Each row below holds a small network's activations on one input, seen along a few directions.
Each table varies a few parts of the input and shows all the possible inputs, shuffled.
A made-up example of a description, with smaller parts first: values(3) and (point or ring(11) or (line(4) and ring(8))).
Shared parts are said once, and a part with two or three values counts as separate values.
In the rows, zero is written as 128.

Other details of the inputs shift rows strongly along two fixed directions, in all tables alike. That doesn't count.

A family of inputs:
r1: [104 134 137 124 112 132 102 129 120 141 117 140 126 134]
r2: [144 157 129 120 137 141 107 127 144 110 100 149 104 104]
r3: [116 178 149 125 150 117 133 158 150 183 110 140 162 113]
r4: [109 115 138 143 123 129 125 132 111 150 132 128 137 136]
r5: [163 145 120 109 135 137  97 113 148  84 115 143  93 111]
r6: [127 125 118 109  96 159  62 100 120  71 101 155  67 123]
r7: [ 94 140 150 139 121 138 108 140 117 168 108 145 139 125]
r8: [142 155 123 113 134 134 113 127 145 108 110 144 109 111]
r9: [122 153 145 144 155 113 167 157 137 178 130 126 169 118]
r10: [150  49  81 126 101 103 168  91  93  51 193  87 108 175]
r11: [ 93 147 165 144 133 134 103 151 126 200 113 144 159 124]
r12: [152 123 120 122 136 149 137 124 150 113 113 114 123 109]
r13: [ 96 148 151 130 122 132  95 139 126 175 111 145 144 128]
r14: [135 112 119 121 101 160  74  99 114  69 110 149  67 124]
r15: [139  99 102 136 146  68 233 137 120 137 199  74 183 165]
r16: [139 155 140 130 149 130 124 139 143 141 114 139 131 109]
r17: [136 118 125 145 156  85 206 149 129 161 175  93 182 145]
r18: [144  53  92 126  98 144 148  91 110  63 153  89 100 150]
Description of these inputs: values(2) and (point or ring(8)).
Changing only the values(2) part turns r3 into r1. The same change can be made to r16. Which row results? -> r4
Change only the values(2) part in r13. List by row number the other rows that result. -> r15

A family of inputs:
r19: [104  89 113 143 128  67 225 143 102 168 201  75 200 180]
r20: [132  83 113 144 125 117 181 123 109 118 162  95 142 147]
r21: [176 191 138 102 156 166  67 126 183  99  66 166  83  69]
r22: [134  81 100 138 119  93 181 115  96  93 185  99 131 166]
r23: [ 99 180 166 129 132 145  66 147 137 179  84 172 130 106]
r24: [101 143 161 153 143 137 136 156 128 198 111 134 166 115]
r25: [107 115 134 137 130 120 164 143 129 176 139 103 175 139]
r26: [ 94 138 157 149 141 125 155 160 132 215 122 118 189 125]
r27: [ 89 183 177 144 142 135  88 162 131 209  91 170 153 107]
r28: [143 111 105 111 106 132  98  98 117  62 135 135  79 139]
r29: [166  61  80 118 102 137 142  82 110  23 157 100  73 147]
r30: [139 131 116 104 105 147  66 100 128  71 110 151  71 126]
r31: [130 122 126 119 117 152 102 117 135 114 109 130 111 120]
r32: [176 164 108 101 146 121 120 118 155  67 119 144  90 107]
Describe the family of inputs behind these rows. -> values(2) and (point or line(6))
Changing only the values(2) part turns r27 into r24. The same change can be made to r28. Which row results? -> r26
Change only the values(2) part in r31. List by row number the other rows that result. -> r30
